Each row below holds a small network's activations on one record, seen along a few directions.
After each row come some of the record's fields: W, Z, J, V, B.
Not every record has every field; a missing one is written absent.
Other fields move the rows too, some of them a lot.
[-15.9  14.0  -2.6  26.7 -33.6 -15.6   2.2   0.9  20.0  -0.8  -4.0 -22.8
  23.2 -42.2  15.4] -> W is absent, Z is absent, J is absent, V is absent, B is b4
[ 17.5  18.4   3.3  -0.1 -23.7 -26.2  -8.5  14.7  22.0  21.7   7.8 -20.5
  43.7 -29.2 -30.9] -> W is absent, Z is absent, J is absent, V is absent, B is b2
[ 23.1  22.2   5.4  10.5 -21.2 -19.9 -11.2   5.1  35.2  24.5  12.3  -7.8
  41.5 -20.2 -35.1] -> W is absent, Z is absent, J is absent, V is absent, B is b2
[  7.3  12.7  -1.5  11.1  -7.2 -11.1  -0.6   0.6  11.2   9.0  33.3  -0.7
  40.2 -37.4   5.8] -> W is absent, Z is absent, J is absent, V is absent, B is b3
[ 28.3  -5.0   4.6  -3.5  -3.7 -16.0   4.9   9.5  24.0  17.9   7.1   2.4
  23.8   1.3   3.6] -> W is w2, Z is z2, J is absent, V is absent, B is b2
[-18.2  -4.0 -16.8   5.7  19.9  15.2  -2.2  22.5  11.3   6.7 -29.3 -15.0
   8.3   3.5 -16.7] -> W is absent, Z is absent, J is j1, V is v1, B is b1
[ 12.3 -28.9  22.0  -5.5  11.0  -4.8   8.8  -7.1   5.6  26.9  -0.4 -18.1
  30.6 -12.2  23.4] -> W is w2, Z is z1, J is absent, V is absent, B is b3
[-11.5 -28.4 -40.3 -40.0 -12.9 -27.7  11.8 -31.5 -29.5 -27.7 -30.6   2.7
 -27.1 -28.2  11.3] -> W is absent, Z is absent, J is j4, V is v2, B is b4
[-32.2  34.9 -15.0 -70.5  -8.6  61.9 -55.7 -52.8 -55.3  14.2 -38.9 -23.5
 -70.5  49.9   7.5] -> W is absent, Z is absent, J is j2, V is v3, B is b2
[-40.3  10.7 -12.1 -10.2 -10.9  44.4  15.9 -35.0 -19.0  -4.8 -24.2 -18.4
 -10.4  49.6 -16.2] -> W is absent, Z is absent, J is j2, V is v1, B is b1
[ -6.5  -1.1 -26.8   1.0  36.2 -11.2 -29.0   0.0  17.2 -18.0  -9.2   8.0
  -6.8 -18.0  -7.1] -> W is absent, Z is absent, J is j5, V is v2, B is b4
[-46.8  31.7 -50.9 -35.9  28.8  52.6 -47.6 -29.5 -34.6   2.1 -37.0 -20.5
 -37.8  21.7  53.4] -> W is absent, Z is absent, J is j5, V is v2, B is b4
[ 22.3 -22.4  24.8  -3.9  -9.5   6.0  -8.0  10.5 -17.5 -12.3  21.5  -4.7
   5.3 -22.1 -52.6] -> W is absent, Z is absent, J is j3, V is v3, B is b2
[ -5.8  39.7  15.0   1.3   5.5   1.2  11.6  10.1   0.7 -50.4   1.8  15.5
 -28.7   5.9  13.4] -> W is w1, Z is z2, J is absent, V is absent, B is b4
[  7.6  15.9  -3.5  22.4 -12.2 -12.8  -5.3  -3.4  21.8  16.7  35.4   4.8
  48.9 -36.8   9.7] -> W is absent, Z is absent, J is absent, V is absent, B is b3
[-23.3  16.9 -12.4  -1.8  38.4 -13.2 -14.6 -59.2 -16.2  23.9 -47.8  24.0
 -50.6 -14.5   7.3] -> W is absent, Z is absent, J is j2, V is v2, B is b4
[  8.8  -6.2  32.1  19.1   3.7   5.7  -6.1 -37.6 -49.7  25.8  16.1  22.8
 -14.1 -26.5 -13.3] -> W is absent, Z is absent, J is j4, V is v3, B is b3
[ 27.5  -4.9   8.9  25.0   2.2  12.5  29.0  27.1  27.1  -6.1   8.2  17.9
   3.3 -21.2   6.8] -> W is w2, Z is z2, J is absent, V is absent, B is b4
[ 35.2 -27.0   0.6  47.5 -37.2 -15.0 -10.7 -13.1 -33.7 -29.2   4.5   8.7
  25.6 -11.7   7.5] -> W is absent, Z is absent, J is j2, V is v3, B is b4
[ 40.0 -32.5  30.2   7.1   7.0  -7.0   2.7  -4.1  30.1  16.3  -2.7   0.7
  31.7  -1.0  -3.5] -> W is w2, Z is z2, J is absent, V is absent, B is b2
[  1.9  19.8   3.1  20.3 -26.5 -13.5 -11.2  -2.1  41.0  12.7 -10.5 -17.7
  13.8 -18.4 -15.7] -> W is absent, Z is absent, J is absent, V is absent, B is b1
[-37.9  31.1 -20.4 -28.3  14.0  47.8   2.8 -13.5 -38.5  13.4 -19.2 -22.0
  10.1  57.5  -9.2] -> W is absent, Z is absent, J is j5, V is v1, B is b2
[33.2  8.3  9.8  1.3  6.7 -7.1  8.4 34.2 19.1  1.0  8.9 12.5 14.1  8.0
 -8.8] -> W is w2, Z is z2, J is absent, V is absent, B is b2
[-58.8   1.3  12.3  -7.5  -0.7   2.1  25.6  -6.9 -43.1  23.5 -33.0  23.5
 -44.0 -11.1  -8.4] -> W is absent, Z is absent, J is j4, V is v1, B is b4
[  6.7 -14.0 -37.0 -14.2   7.7 -31.6  18.7 -54.9 -15.4 -32.5  -0.2  13.7
  27.5   0.6  -4.1] -> W is absent, Z is absent, J is j2, V is v2, B is b3
[-29.1   2.6 -11.9 -30.2  41.8  -6.0   9.0 -47.7 -32.2  31.4  -8.9  26.4
 -38.8 -35.4  -1.1] -> W is absent, Z is absent, J is j4, V is v2, B is b3
[-57.8 -29.7   4.3 -10.5 -10.6  12.5   1.9   6.4  -4.2  11.2  -9.6  23.3
 -26.0  -4.0   9.3] -> W is absent, Z is absent, J is j4, V is v1, B is b4
[-40.3  22.2 -11.5 -17.0  12.0  62.9 -38.1  -5.2 -49.1   4.7 -25.1 -33.3
 -37.1   6.4  25.6] -> W is absent, Z is absent, J is j1, V is v3, B is b1
[ 46.9 -10.4  11.3   6.4  -7.5  -4.2   0.0  15.0  28.8   1.4  10.6  23.0
  31.6  -5.0  -5.2] -> W is w2, Z is z2, J is absent, V is absent, B is b2
[  5.4  14.2  -3.8  12.0 -17.7 -23.1   1.3  12.5  11.6  13.6  30.1  -8.9
  53.6 -44.6   2.1] -> W is absent, Z is absent, J is absent, V is absent, B is b3
[-39.0  10.5 -32.2 -35.9  47.4  18.3 -31.4   2.0 -17.7  -4.5   4.7  -3.1
 -11.1 -12.6  22.9] -> W is absent, Z is absent, J is j1, V is v2, B is b3
[-10.8 -21.6   2.3  11.4  -3.3  -7.4   0.9  22.4  12.5  16.9  -9.3  27.2
  30.1  22.8 -25.9] -> W is absent, Z is absent, J is j5, V is v1, B is b2
[ 48.4 -27.8  23.1   8.8   4.8 -12.8  11.6  10.8  28.6   5.6   4.9   3.2
  44.9 -12.0 -18.2] -> W is w2, Z is z2, J is absent, V is absent, B is b2
[ 32.6  -2.1   1.0  34.5  -6.3   1.9  26.4  26.9  32.3   2.2  13.1  17.4
  18.6 -23.9   5.5] -> W is w2, Z is z1, J is absent, V is absent, B is b4
[-49.2  39.6 -26.7 -54.6   7.0  42.9 -44.4  -2.4 -52.4  29.7 -34.5 -12.3
 -26.9  57.0  19.1] -> W is absent, Z is absent, J is j5, V is v1, B is b2
[ 23.5  20.5   7.3   2.7 -27.4 -26.3  -7.7  10.4  23.6  23.1   9.2 -19.4
  47.4 -31.2 -40.0] -> W is absent, Z is absent, J is absent, V is absent, B is b2
[ -7.7  13.5  40.5 -12.9  19.9  -7.7   2.5  -4.1 -12.5 -31.0 -32.9 -22.9
  -9.5  15.7   8.8] -> W is w1, Z is z2, J is absent, V is absent, B is b1
[ -2.0  -7.5  20.9   3.5  -8.9  -9.9   7.7 -11.9  10.6  -7.7  -6.5 -20.4
  13.2  -3.4  24.4] -> W is w1, Z is z2, J is absent, V is absent, B is b4
[-22.1  17.9 -18.2  -5.0  -2.1  40.9 -60.5 -14.4 -43.6 -10.2 -22.0 -15.2
 -28.7  18.3  43.5] -> W is absent, Z is absent, J is j5, V is v3, B is b4
[-21.7 -21.1 -30.2 -26.4 -11.2   9.9 -12.1   0.4  17.6   8.8  15.4 -22.3
 -57.2  15.9   3.9] -> W is absent, Z is absent, J is j4, V is absent, B is b1
[ 19.7 -18.5 -30.6  -3.3 -19.9 -36.9   9.5 -11.7 -22.3   6.0  28.8 -19.1
  -9.7  25.4  17.1] -> W is absent, Z is absent, J is j2, V is absent, B is b3
[-41.6  33.1 -49.4 -54.9  34.7  50.2 -52.8 -32.6 -43.4  14.3 -21.4 -12.8
 -27.5  27.6  47.1] -> W is absent, Z is absent, J is j5, V is v2, B is b3
[-38.5  -8.0  -5.6 -55.5 -21.0  33.8 -17.5 -10.5 -33.4  -2.2  18.7   3.0
 -51.2  14.9   2.3] -> W is absent, Z is absent, J is j4, V is v3, B is b3
[-33.6  19.9  20.2 -13.3   3.0 -12.8  -3.3 -20.5 -37.5  44.0 -42.4  31.3
 -29.3  23.9 -30.7] -> W is absent, Z is absent, J is j2, V is v1, B is b2
[ -7.4 -19.2  -5.6  13.0 -15.3   3.2  12.1  24.2 -43.1 -17.1 -17.1 -29.1
  21.7 -11.4   0.4] -> W is absent, Z is absent, J is j3, V is v1, B is b4
[-15.1  26.0  -9.4 -14.0  32.3 -16.1 -10.6 -49.9 -17.0  17.5 -60.3  12.0
 -57.7  -9.1 -25.7] -> W is absent, Z is absent, J is j2, V is v2, B is b1
[ 10.1 -17.5   0.9  15.8 -25.2   4.7  13.2 -48.1 -36.0 -20.8  20.1  10.0
  24.4  13.2  -2.9] -> W is absent, Z is absent, J is j2, V is v3, B is b3
[ -0.8  13.1  -8.8  22.3   9.9 -18.5   2.5 -21.9 -15.4  42.2 -10.7 -15.7
 -61.4  21.4   0.0] -> W is absent, Z is absent, J is j2, V is absent, B is b1
[ 25.3  24.4  15.5 -10.6 -19.8 -17.1  17.0   4.1  16.8 -12.9  20.0  17.5
  13.0   3.0 -24.7] -> W is w1, Z is z2, J is absent, V is absent, B is b2
[  5.5 -20.5 -17.4 -20.4  23.6 -21.4   4.9  13.4   8.0 -27.7  -5.1 -11.7
  11.7 -22.3 -42.3] -> W is absent, Z is absent, J is j3, V is v2, B is b2
[  1.9  21.2   7.4  15.0 -45.9 -20.5  -2.7   0.9  27.2   7.1 -29.2 -31.4
  18.4 -29.2 -27.2] -> W is absent, Z is absent, J is absent, V is absent, B is b1
[ 20.5 -10.7  -8.5  46.4  17.6 -17.9  19.9  51.1  29.9   5.9  29.4 -37.3
   4.1   4.4 -34.1] -> W is absent, Z is absent, J is j1, V is absent, B is b1
[  3.2  19.4  -5.1  17.2 -10.5 -15.3  -3.9   4.2  22.8  18.3  35.0   0.7
  46.3 -35.4   4.3] -> W is absent, Z is absent, J is absent, V is absent, B is b3
[  4.4 -12.9 -30.2  39.3  40.8  -6.6   3.5 -11.6  37.9 -21.7  -3.0  18.8
  33.5 -18.8  -5.4] -> W is absent, Z is absent, J is j5, V is v2, B is b4
[ -7.7  -8.6  20.8   2.5 -12.6  -7.4   7.6 -27.4  16.9 -10.3   0.3 -13.5
  -3.6  -2.7  28.0] -> W is w1, Z is z2, J is absent, V is absent, B is b4

Here are new rows. What are their fields?
[ -2.8  14.8   5.9  15.8 -16.3 -13.3  24.0  -6.6  20.1 -15.6  24.6   7.3
  11.7 -11.1  11.8] -> W is w1, Z is z2, J is absent, V is absent, B is b4
[ 15.2  42.4   2.4  -7.3 -18.2 -14.5  11.9  17.3  14.8 -11.6  26.2  19.0
   3.2   0.3 -13.0] -> W is w1, Z is z2, J is absent, V is absent, B is b2
[ 36.6   2.0   6.3   5.7 -10.1  -1.8  15.5  28.2  29.3   4.4  15.2  23.6
  23.4 -17.8 -14.3] -> W is w2, Z is z2, J is absent, V is absent, B is b2
[-12.2  11.9  -3.7  -7.3  -3.3  27.8 -31.7 -40.3 -31.2  28.4 -22.1 -19.3
 -62.7  25.1  11.8] -> W is absent, Z is absent, J is j2, V is v3, B is b1
[-10.6  16.6  40.5 -38.4  24.4 -18.1  -3.4   5.6 -16.0  -5.8  -5.5 -26.4
  -1.5  31.7   1.1] -> W is w1, Z is z2, J is absent, V is absent, B is b2
[-30.3  17.3 -34.9 -72.0  19.4  47.5 -11.3 -14.2 -42.1  -3.0 -36.9 -47.7
 -29.6  13.2  -9.0] -> W is absent, Z is absent, J is j3, V is v2, B is b2
[ 21.6  23.3   7.7   0.2 -28.6 -25.1  -3.4  12.0  21.6  24.4   9.9 -18.1
  47.4 -32.2 -42.8] -> W is absent, Z is absent, J is absent, V is absent, B is b2
[ -3.7  19.9   4.6  13.8 -38.8 -19.4  -7.1   0.6  27.6   7.5 -26.6 -35.2
  13.7 -28.5 -18.0] -> W is absent, Z is absent, J is absent, V is absent, B is b1
[ 46.4   3.1   7.1   4.4  -1.6  -1.1  24.9  20.1  23.1  16.7   8.3  16.0
  15.5 -18.5 -16.1] -> W is w2, Z is z2, J is absent, V is absent, B is b2
[-23.0   6.6  32.4 -31.7   5.8  -9.8   5.4 -25.5  -4.8  12.5  16.2 -20.9
  11.9   8.5  18.3] -> W is w1, Z is z2, J is absent, V is absent, B is b3
[ 23.9 -10.9  19.6  18.4  -0.6   3.9 -57.8   5.9 -10.1   2.6  24.1  15.5
   5.2  -2.1 -20.6] -> W is absent, Z is absent, J is j5, V is v3, B is b2
[ -1.8  22.0   1.9  17.9 -25.4  -9.6  -7.4  -2.4  33.3  12.9 -11.3 -18.8
  11.6 -23.7 -12.0] -> W is absent, Z is absent, J is absent, V is absent, B is b1
[-16.4   7.8  32.3 -22.1  11.8  -5.9   6.7  -6.9   0.9  -7.9 -25.2 -29.9
 -22.3  13.4   8.7] -> W is w1, Z is z2, J is absent, V is absent, B is b1
[ -4.6  -8.2 -22.9  28.8 -14.1  24.1   4.5 -34.3 -19.3 -15.1   7.2 -21.4
  -3.7  22.0  23.6] -> W is absent, Z is absent, J is j2, V is v3, B is b4
[  8.7  17.5  -1.5  13.2 -20.3 -20.4   1.6   5.6   8.4  15.8  31.5  -7.5
  53.9 -48.5  -2.1] -> W is absent, Z is absent, J is absent, V is absent, B is b3
[  6.9  19.3  -3.0  19.8 -13.7 -13.7  -2.6  -1.5  19.6  17.3  35.8   3.1
  47.9 -37.6   4.4] -> W is absent, Z is absent, J is absent, V is absent, B is b3
[ 18.5 -33.8  28.8  -8.0  13.1  -2.4   2.2   7.5  10.8  10.3   5.6 -13.0
  30.6 -11.7  14.1] -> W is w2, Z is z2, J is absent, V is absent, B is b3
[-61.0  35.2 -22.5 -75.7  -6.7  53.1 -44.5 -39.8 -53.1  38.1 -47.0  -9.2
 -58.3  68.7  21.6] -> W is absent, Z is absent, J is j2, V is v1, B is b2
[ 42.1 -25.9  20.7   5.2  12.9 -12.5  -2.9  17.7  16.1   2.5  -5.4  -8.5
  30.5  -3.2   4.0] -> W is w2, Z is z2, J is absent, V is absent, B is b2
[ -8.4  11.8  -1.8  35.2 -24.3  -7.0  -5.3 -10.0  34.1   3.5  12.0  -3.8
  24.0 -30.2  21.6] -> W is absent, Z is absent, J is absent, V is absent, B is b4
[-21.1  12.6  39.2 -36.3  22.7  -4.0   6.9 -20.3 -24.2  -4.3  -1.3 -19.0
  -3.8   9.0  20.9] -> W is w1, Z is z2, J is absent, V is absent, B is b3
[ 23.7 -34.9  11.0  15.7 -21.3  -1.9 -17.0  15.4 -21.6 -22.1  28.2   7.2
  21.0 -25.3 -11.6] -> W is absent, Z is absent, J is j3, V is v3, B is b3
[  7.8  35.4   9.2 -26.5  -7.6  -8.4   0.0  18.0  11.1 -17.1   9.3  11.8
 -12.6  20.7  -7.4] -> W is w1, Z is z2, J is absent, V is absent, B is b2
[-59.3  -9.6  -8.8 -58.1  -7.8  37.2   7.3 -10.5 -27.0  19.7  -3.2   6.8
 -28.2  16.2  -3.5] -> W is absent, Z is absent, J is j4, V is v1, B is b3
